A small network was shown many inputs. Here are its activations along a few directions, one row for each input.
Each table varies a few parts of the input and shows all the possible inputs, shuffled.
A made-up example of a description, with smaller parts first: one of 5 places around a ring, together with either a single point or (one of 2 separate values, together with one of 4 places along a line) or one of 11 places around a ring.
Shared parts are said once, and a part with two or three values counts as separate values.
In the rows, 128 means zero.

Rows:
row 1: [ 73 139  97 176 160  85 123 191 124 101  90 135]
row 2: [ 92 139 132 184 187 151 153 119  94 171 128 117]
row 3: [147 152 113 114 112 112  71 152 126 152 156  86]
row 4: [162 122  95 100 128 125 108 154 121 133 174 112]
row 5: [169 124 172 108  88 153 171 127 165  89 119 128]
row 6: [ 79 142 137 157 159 120 139 159 152  30  46 133]
row 7: [158 119 146  97 114  78 164 130 135 170 139 141]
row 8: [134 112 132 137  86 124 148 119 104 148 168 151]
row 9: [ 54 128  87 195 153  91 119 150 110 100  99 157]
row 10: [117 147  88 120  82 143  56  86 102 158 152 128]
row 11: [130 121 116 125  70 143 138  95  98 154 155 178]
row 12: [117 150 177 146 192 177 175 127 145 106  77  90]
row 13: [108 135 170 151 205 162 155 151 138 139  98  91]
row 14: [155 127 139 123  97 116 152 160 127 151 161 134]
row 15: [170 118 181  82 106 112 182  97 175 109 100 134]
row 16: [154 136 142 102 121 132  65 143 153 120 136  81]
row 17: [159 104 174  85 122  94 159 120 165 140 121 137]
row 18: [136 114  68 105 101 155  94  89  96 136 169 154]
row 19: [141 106  86 115 117 135 104 113 101 131 181 127]
row 20: [133 113 126 102  85 104 151  66 105 176 131 184]
row 21: [125 138 104 130  99 123  66 110 106 151 164 102]
row 22: [ 71 126 128 161 170 103 119 182 147  68  68 131]
row 23: [166 105 123  90 137 145 102 145 150 102 154 108]
row 24: [ 88 151 116 174 177 169 142  93  90 177 119 146]
row 25: [ 50 141  71 184 141 109 109 126 109 108  91 186]
row 26: [181 115 127  88 123 166 123 119 160  71 132 105]
row 27: [167 149 148 100 107 152  86 117 163  89 113  78]
row 28: [138 103 139 113 102  85 160  90 112 170 144 158]
row 29: [110 149 140 165 195 142 158 160 113 172 118  97]
row 30: [157 111 167 111 104 134 148 150 156 121 140 131]
Changing only one part turns row 8 into row 11. The same change can be made to row 9. Which row results?
Answer: row 25
What is each input in this table made of?
Answer: one of 5 places along a line, together with either one of 2 separate values or one of 4 places along a line

Rows:
row 31: [134  71 150 113  90 117 155  64 115 196 163 188]
row 32: [179 148  89  96  94 150 112 101 116 143 152 166]
row 33: [ 78 121  87 158 139  95 138 147 139  82  67 132]
row 34: [ 63 171 132 161 156 136 120 134 135 152  99 125]
row 35: [ 87 140 137 159 149 100 112 132 121 124  56 155]
row 36: [111 124 113 181 199 159 157 154  83 156 130 104]
row 37: [147 130 105 135  72 109  31 121 110 122 186  97]
row 38: [172 131 208 123  84 160 192 148 174  80 105 116]
row 39: [187 117 171  73 141  70 151 187 176 139 141  98]
row 40: [ 81 115  99 161 170 121 128 164 136  49 120 167]
row 41: [150 128 114  95  82  98 170  68  97 162 169 149]
row 42: [174 121 164  71 165 178 110  90 175  82 107  66]
row 43: [143 123  91  81  75 148  77 144 102 137 171 117]
row 44: [ 87 152 132 185 177 151 138 139 114 167 127 112]
What is each input in this table made of?
Answer: either one of 3 separate values or one of 5 places along a line or one of 6 places along a line
A walk changes only the place on the line of 6. It starts at row 40 and steps to row 33. List the rest of the walk in order.
Answer: row 35, row 34, row 44, row 36

Rows:
row 45: [ 75 147  74 166 215 107 168 132 115  92  58  95]
row 46: [147  85 168 119 107  74 193  77 153 158 131 169]
row 47: [152 121 122 116 144  84  57 157 130 158 148  68]
row 48: [188 121 193  92 130  94 149 164 172 127 103 104]
row 49: [151 154 118 110  82 196 111  51 115 131 113 142]
row 50: [141  61  92 134 112 119 147 105 120 119 187 180]
row 51: [115 111 111 135 110  75  96  84  89 199 174 153]
row 52: [ 53 146 146 153 226 145 117 169 123 120  72 182]
row 53: [118 152  99  99  49 111  88 121 145  85 108 154]
row 54: [154  95 124  92 144 184 138 144 116  98 194  97]
row 55: [138 136 160  88  79  69 180 163 145 135 115 156]
row 56: [102 147  96 104  90  62  88 161  85 164 158 131]
row 57: [180 113  88 140 108 200 157 116 118 153 177 152]
row 58: [ 52 129 170 245 137 130 144 174  88  79  70 105]
row 59: [ 71 131  94 145 216 125 135 156 102 114  38 137]
row 60: [ 34 132 142 215 179 164 134 170 187 138  83 135]
row 61: [148 167 113 132 105 157 108 102  73 227 168 127]
row 62: [165 122 201  84 138 138 178 116 160 145 135  87]
row 63: [121 100 115 122  78 116 101  37 141 106 119 167]
row 64: [182  94 114 108 135 137 106 189 138  83 163 112]
row 65: [180 137 169 116 108 155 201  92 138 187 123 142]
row 66: [133 140 138 110 138 136  88 120 113 184 181  61]
row 67: [136 138 150  78 113 180  89  74 138  85 130  88]
row 68: [132 111  80 104  85 112 138 189 110  93 172 166]
row 69: [167 138 133 101 101 136  57 120 175  73 100 104]
row 70: [ 93 200 116 217 201 120 162 146 138  75 109 117]
What is each input in this table made of?
Answer: either one of 6 places around a ring or (one of 4 separate values, together with one of 5 places around a ring)
Change only the choice among 4 separate values in row 48. List by row number the other rows that result.
Answer: row 47, row 64, row 69

Rows:
row 71: [172  80 159 123 123 109 223 186 107 175 208 140]
row 72: [ 56 111  79 151 106 125  66 131  79 162 142 177]
row 73: [ 53 121 174 154 175 125 150 175 155  83  49 152]
row 74: [180 148 126  64 131 168  75 138 147 103 160  13]
row 75: [175 177 144  76 100 141 193 118 129 212 105 171]
row 76: [ 95 153  62 184 148 145  68 122  97 171 177 148]
row 77: [ 82 117  24 171  73  74 105 113  80 120 125 177]
row 78: [140 148 221 159  45 126 163  74 123 186 143 111]
row 79: [153  83 158  76 161  50 154  56 143 210 132 140]
row 80: [196 112 111  77  46  79  83 134 155  36 127 142]
row 81: [ 61 147 128 156 142  57 189 154 163  28  50 168]
row 82: [107 151 160 178 240 168 149 168 116 107  59  48]
row 83: [162  98 148  60  73 137  58 149 164  83 138 123]
row 84: [105 145 150 200 216 160 152 172 169 104  72 108]
row 85: [158  83 142  99 118 199 210  28 110 124 150 182]
row 86: [193 134 120  93 110 165  70 145 192 101 169  77]
row 87: [ 88 169  72 156 170 147  68 114  47 171 170  96]
What is each input in this table made of?
Answer: either one of 5 separate values or (one of 3 separate values, together with one of 4 places along a line)
Change only the place on the line of 4 in row 81. List by row number the other rows that result.
Answer: row 73, row 82, row 84
Change only the choice among 3 separate values in row 74. List by row number the other rows that result.
Answer: row 82, row 87

Rows:
row 88: [189 108 137  67  65  92 155  76 110 234 186 164]
row 89: [ 75 158 102 184 222 143  90 214 135  80  81  78]
row 90: [ 89 134 174 158 193 116 158 191 190  33  29 112]
row 91: [209 112 116  66  72 146  63 131 134 134 222  76]
row 92: [ 43 146 135 194 215  85 190 147 107 163  62 151]
row 93: [177 131  96  82  29 143  43  81 108 165 197 121]
row 94: [ 83 148 173 177 216 166 202 145 134 115  51 123]
row 95: [231 105 179  31  41 115 136 116 186  94 155 109]
row 96: [ 30 160  89 211 194 134  72 145 109  83  74 113]
row 97: [220 102 177  60  74 165 172  60 142 167 189 126]
row 98: [ 30 144  71 217 179 110 145 154  89 105  76 177]
row 99: [159  89  87  89  36 121 111  78  91 164 214 186]
What is each input in this table made of?
Answer: one of 2 separate values, together with one of 6 places around a ring
Changing only the place on the ring of 6 turns row 90 into row 98. The same change can be made to row 95. Which row results?
Answer: row 99
Change only the choice among 2 separate values in row 92. List by row number the other rows that result.
Answer: row 88

Rows:
row 100: [151 139  97 117 102 115  42 142 124 132 164  79]
row 101: [ 59 145 127 201 192 100 138 161 107 139  78 122]
row 102: [144 109 114 104  64 113 156  49 104 173 149 193]
row 103: [143 117  67 117  85 110  45 155 113 106 172 120]
row 104: [214  94 250  61  94 136 222 119 205  92 111 111]
row 105: [ 54 130  95 209 184  87 145 170  96 108  92 158]
row 106: [ 42 157 116 192 213 175 155 148 102 150  96 125]
row 107: [122 146 214 143 207 144 196 193 210  46  21  96]
row 108: [ 31 142  91 203 166 115 131 116 100  96  70 171]
row 109: [155 114 155  95  92  97 160  91 115 219 169 156]
row 110: [160 125 147 104 107 165 176  73  93 217 181 149]
row 111: [147 143  88 112 132 186  51 124 120 141 186  81]
row 112: [130 137  64 119  71 134  26 105 106  86 146 130]
row 113: [155 100 112 102  71  92 170 105 106 185 179 188]
row 114: [214 121 182  42 139 149 107 169 219  32 106  41]
Changing only one part turns row 103 into row 113. The same change can be made to row 114. Which row results?
Answer: row 104
What is each input in this table made of?
Answer: one of 3 separate values, together with either a single point or one of 4 places along a line
A walk changes only the place on the line of 4. It starts at row 112 and steps to row 103. List the rest of the walk in order.
Answer: row 100, row 111

Rows:
row 115: [159 121  73  91  52 100  70  61 100 186 173 173]
row 116: [ 33 164  67 224 160  98 114 175  87  99 100 175]
row 117: [190  96 117  30  81 123  84 126 175  80 154 111]
row 118: [ 80 165 143 162 211 178  87 146 161  59  67  74]
row 119: [199 137 138  55  39 122  92 108 157 107 152  72]
row 120: [ 98 122 183 186 225 119 198 143 133 157  56 112]
row 121: [ 64 152 163 193 182  97 220 185 125  79  47 169]
row 122: [ 66 141 112 182 178 169 113 171 163  24  51  98]
row 123: [ 76 165 118 173 176 115 124 221 140  11  49 105]
row 124: [ 29 141  74 192 184  77 111 179  90 146 109 139]
row 125: [182  80 163  49  88 108 182  88 146 146 140 180]
row 126: [158  86  80 119  77 122  89  91  79 157 224 158]
row 127: [ 69 146 129 160 198  94 100 221 170  67  73  82]
row 128: [180 113 207  85  69 138 179  97 135 191 176 132]
row 129: [ 55 131 160 193 186 151 214 134 135  91  45 166]
row 130: [ 36 171  82 198 196 156  97  98  90 142 113 140]
row 131: [144 111 113 110  45 140  77  98  69 206 207 138]
row 132: [208 125 166  92 119 168 201 118 143 194 172 137]
row 133: [166 135  64 111  99 165 111 113  84 207 218 133]
row 134: [208  92 128  73  92 139  91 131 167  69 195  83]
row 135: [ 71 152 183 162 219 159 206 106 124 119  58 129]
row 136: [200 115 171  66  75 102 169  68 151 164 124 171]
row 137: [103 139 138 163 223 132 100 179 149  87  66  46]
row 138: [196  76 175  97  97 122 189  91 146 140 186 156]
row 139: [139  85  65  76  66 107  84  82  94 168 189 183]
row 140: [190 117 178  81  41 105 192  71 136 175 143 138]
row 141: [144 128  81 103  23 103  96  62  87 195 196 139]
row 142: [ 64 126 174 177 203  81 205 188 143 133  58 144]
row 143: [197 127 175  70  67 162  67 142 148 121 174  75]
row 144: [ 24 144  59 219 161 150 111 126  86 108  93 170]
row 145: [219 145 126  65 119 185 100 159 155 119 178  65]
row 146: [213 133 134  48  69 121  61 108 172  98 131 110]
row 147: [ 64 140  86 215 204 117  90 138  86 176 106 122]
Changing only one part turns row 130 into row 118. The same change can be made to row 144. Which row results?
Answer: row 122
What is each input in this table made of?
Answer: one of 3 separate values, together with either one of 5 places around a ring or one of 6 places around a ring
List by row number the other rows that have the choice among 3 separate values in common with row 140.
Answer: row 120, row 121, row 125, row 128, row 129, row 132, row 135, row 136, row 138, row 142
